These are the activations of a small neural network, seen along a few directions. Each row is one input.
In each table, some parts of the input vary, and every possible input appears once, in random order.
A made-up example of a description, with smaller parts first: one of 6 places along a line, together with either a single point or one of 11 places along a line or (one of 3 separate values, together with one of 8 places around a ring).
Shared parts are said once, and a part with two or three values counts as separate values.
In the rows, zero is written as 128.

Other details of the inputs vary at random and push rows far along two fixed directions, the same in every table; ignore that.

Table:
row 1: [107 158 138 127 121 142 139 138 127 101 132  99 137 159]
row 2: [137 122 120 125 132 156 143 139 112 127 132 136 120 109]
row 3: [ 97 137 143 117 132  80 117 133 129 168  95 107 148 149]
row 4: [136 117 140 134 133  92 107 133 135 173 106 151 138 117]
row 5: [143  91  56 107 122 163 113 111 130 145 172 168  85  73]
row 6: [105 144 127 129 137 130 149 132 123  91 132 107 139 145]
row 7: [138 122 126 125 135 149 157 128 122 118 129 134 122 125]
row 8: [137 130 153 139 137  84 116 122 143 156  89 134 155 140]
row 9: [121 124  97 132 128 139 134 121 134 117 148 131 118 121]
row 10: [119 150 121 138 114 142 129 132 137 114 140 109 127 147]
row 11: [120 129 113 114 133 139 128 135 125  92 152 138 118 120]
row 12: [130 117 124 115 121 161 124 136 119 120 156 141 103 106]
row 13: [125 104 127 123 124  89  96 119 119 167 115 160 130 115]
row 14: [119 127 102 116 135 144 134 131 118 102 145 127 120 116]
row 15: [142 109 102 122 103 167 122 113 134 153 160 147 102 103]
row 16: [119 144 144 151 120 132 133 129 114  87 130 123 140 147]
row 17: [135 142 136 158 132 141 146 147 121 105 122 112 136 130]
row 18: [141 119 129 109 136 136 128 128 126 102 143 132 110 122]
row 19: [130 117 107 138 119 150 132 126 103 110 145 137 115 111]
row 20: [149 116 123 117 136 153 138 135 123 110 143 152 111 112]
row 21: [116 131 161 142 130  78 101 137 136 158  98 118 147 138]
row 22: [121 143 141 155 125 137 135 145 122 104 126  95 132 134]
row 23: [150 121 116 141 134 145 141 133 126 116 129 131 120 115]
row 24: [115 152 130 146 131 126 129 132 139  83 133 114 142 148]
row 25: [101 137 143 116 136  76 117 118 134 150  96 116 169 156]
row 26: [120 127 128 125 120 160 145 131 117 121 144 119 114 121]
row 27: [141 143 148 154 140 128 141 145 131  87 123 120 136 141]
row 28: [109 133 162 121 124  92 115 122 128 172  95 113 159 148]
row 29: [127 147 156 140 139 138 144 152 118  94 125 122 139 139]
row 30: [131 140 139 146 137 127 147 127 133  94 126  97 129 150]
row 31: [140 126 132 111 132 141 131 119 130 105 139 128 118 129]
row 32: [116 156 132 144 120 136 124 141 139  99 136 107 128 148]
row 33: [135 111 135 114 144  95 123 126 122 169  90 138 141 120]
row 34: [149 129 125 140 125 146 145 120 136 120 133 135 130 133]
row 35: [144 130 134 124 132 154 145 129 127 103 134 140 125 127]
row 36: [156  91  86  95 110 184 132 107 125 171 165 184  93  81]
row 37: [133 153 152 158 128 139 142 142 132  99 124 118 144 143]
row 38: [125 122 123 121 123 156 132 135 113 125 139 121 113 110]
row 39: [103 137 151 114 135  74 100 143 131 156  99 117 147 145]
row 40: [129 134 151 142 126  91 123 124 138 172  93 127 161 144]
row 41: [116 151 133 144 126 128 121 151 134  96 138 109 123 142]
row 42: [135 142 141 157 136 133 159 136 130  98 118 110 139 146]
row 43: [137  81 107  82 112 123  87 102 132 220 133 180 105  80]
row 44: [128 140 144 129 144 129 145 136 117  83 120  93 132 145]
row 45: [136 107 122 129 126 103 121 119 134 195 108 151 131 110]
row 46: [123 148 150 152 118 141 129 137 133 102 133 108 133 140]
row 47: [123 130 109 105 115 156 119 129 130 126 154 138 106 117]
row 48: [131 118 114 136 113 156 135 126 128 137 149 128 106 110]
row 49: [119 117 110 119 126  92  94 128 134 185 111 128 125 116]
row 50: [111 145 124 123 129 139 132 146 117 108 133 103 123 134]
row 51: [136 120 120 114 134 149 148 119 124 109 144 122 109 126]
row 52: [150  77  98  72 123 111  99  86 137 214 130 173 107  94]
row 53: [107 138 137 135 133  74 111 117 144 150  97 116 166 156]
row 54: [138 129 131 122 125 159 138 131 123 123 138 147 123 117]
row 55: [117 108 125 129 122  91 115 111 116 173 107 144 137 125]
row 56: [126 127 106 130 131 133 118 131 136 101 152 140 116 117]
row 57: [150 118 111 123 122 148 131 107 138 124 149 132 111 125]
row 58: [125 138 140 137 132 147 158 139 117 116 125 121 134 134]
row 59: [117 146 143 152 117 133 142 124 113  93 128 115 147 156]
row 60: [111 123 129 104 134  83 103 117 137 158 108 141 148 129]
row 61: [147 117 111 129 133 141 130 122 128 112 141 120 108 115]
row 62: [104 136 134 134 128  79 110 131 139 170  98 108 144 147]
row 63: [150 115 117 124 132 135 119 123 136 112 149 137 102 115]
row 64: [130 132 156 132 139  72 106 116 145 148  93 115 149 150]
row 65: [140 131 134 125 129 151 153 124 126 113 129 133 134 137]
Each input here is: one of 5 places around a ring, together with either a single point or (one of 2 separate values, together with one of 6 places around a ring).
Question: The inputs of row 29 and row 54 match in every part but the place on the ring of 5. If row 11 is changed in the same way as row 29 into row 54, which row does it become?
Answer: row 60
Question: The inputs of row 65 and row 33 match in every part but the place on the ring of 5. If row 53 is changed in the same way as row 65 into row 33, which row does it become?
Answer: row 5
Question: Which other rows does row 9 become when the place on the ring of 6 takes its other values? List them by row number.
Answer: row 30, row 42, row 45, row 48, row 62
Question: A walk changes only the place on the ring of 5. It starts at row 22 and steps to row 21. List the rest of the walk in order.
Answer: row 46, row 15, row 48
Question: Which other rows does row 24 become when the place on the ring of 6 takes its other values? List them by row number.
Answer: row 8, row 32, row 37, row 46, row 64
Question: Which other rows does row 56 become when the choice among 2 separate values takes its other values? List them by row number.
Answer: row 11
Question: Which other rows does row 35 become when the choice among 2 separate values takes its other values? List them by row number.
Answer: row 8

Table:
row 66: [111 157 170 151 119 133 152 145 115 131 102  97 156 159]
row 67: [112 155 105 154  98 200 141 148 126  78 183 106 100 124]
row 68: [121 114  96  86 136 125 116 115 129 119 147 132 107 119]
row 69: [131 117 146 107 132  84 124  95 142 187  90 131 156 149]
row 70: [175  72  87 102 114 196 141 119 110 186 161 197  79  54]
row 71: [109 169 123 168 129 149 133 155 128  29 158  85 123 152]
row 72: [172  79  60 101 104 176 125  80 149 173 180 192  81  83]
row 73: [ 97 181 202 154 137 107 169 141 117  92  79  63 189 200]
row 74: [113 115  91 101  99 170 117 125 121 170 161 146  97  96]
row 75: [109 170 181 184 121 110 145 153 128 119  93  81 169 173]
row 76: [136  72 119  64 144  77  88 110 120 223 102 184 120  82]
row 77: [130 112  75 124 100 148  96 108 149 162 168 152  97 101]
row 78: [110 141 106 103 111 185 147 125 118 100 168 113 109 128]
row 79: [ 93 108 126  94 132  60  78 132 118 216  88 138 135 109]
row 80: [121 132  85 138 113 194 128 154 116  74 192 127  79  97]
row 81: [130 146 156 164 145  93 115 149 134  87 110 114 146 144]
row 82: [109 153 125 136 122 112 123 116 151 107 133 101 144 164]
row 83: [121 150 103 115 116 191 157 119 132  59 179 103 108 146]
row 84: [153  90 145  99 150  64 118  94 138 212  70 160 154 122]
row 85: [136 149 138 164 131 174 144 169 113  48 158 118 107 118]
row 86: [168 123 114 163 117 214 166 145 114  88 169 147  93  94]
row 87: [108 114 105  86 132 134 121 128 112 128 144 132 111 110]
row 88: [136 106 133 138 116  62  88 100 152 230  86 150 150 125]
row 89: [133 107 148  94 157  60 104 117 134 157  88 142 147 131]
row 90: [135 171 194 183 157  83 165 137 137  66  72  82 191 197]
row 91: [133 140 176 137 148 125 169 137 110 110  90 110 161 151]
row 92: [102 133 136 121 146  40  90 119 147 144  93 110 157 157]
row 93: [143 125 113 123 127 203 148 158 100  71 175 145  85  93]
row 94: [132 143 154 143 153  88 125 134 138  79 110 117 150 154]
row 95: [163  96 130 143 132  85 108 111 143 197  93 164 140 108]
Question: The inputs of row 70 and row 91 match in every part but one. If row 74 is changed in the same way as row 70 into row 91, which row does it become?
Answer: row 78
Question: What do these inputs look like to the network?
Answer: one of 5 places around a ring, together with one of 6 places around a ring
Question: Which other rows does row 72 become when the place on the ring of 6 takes its other values? List them by row number.
Answer: row 66, row 69, row 73, row 75, row 88
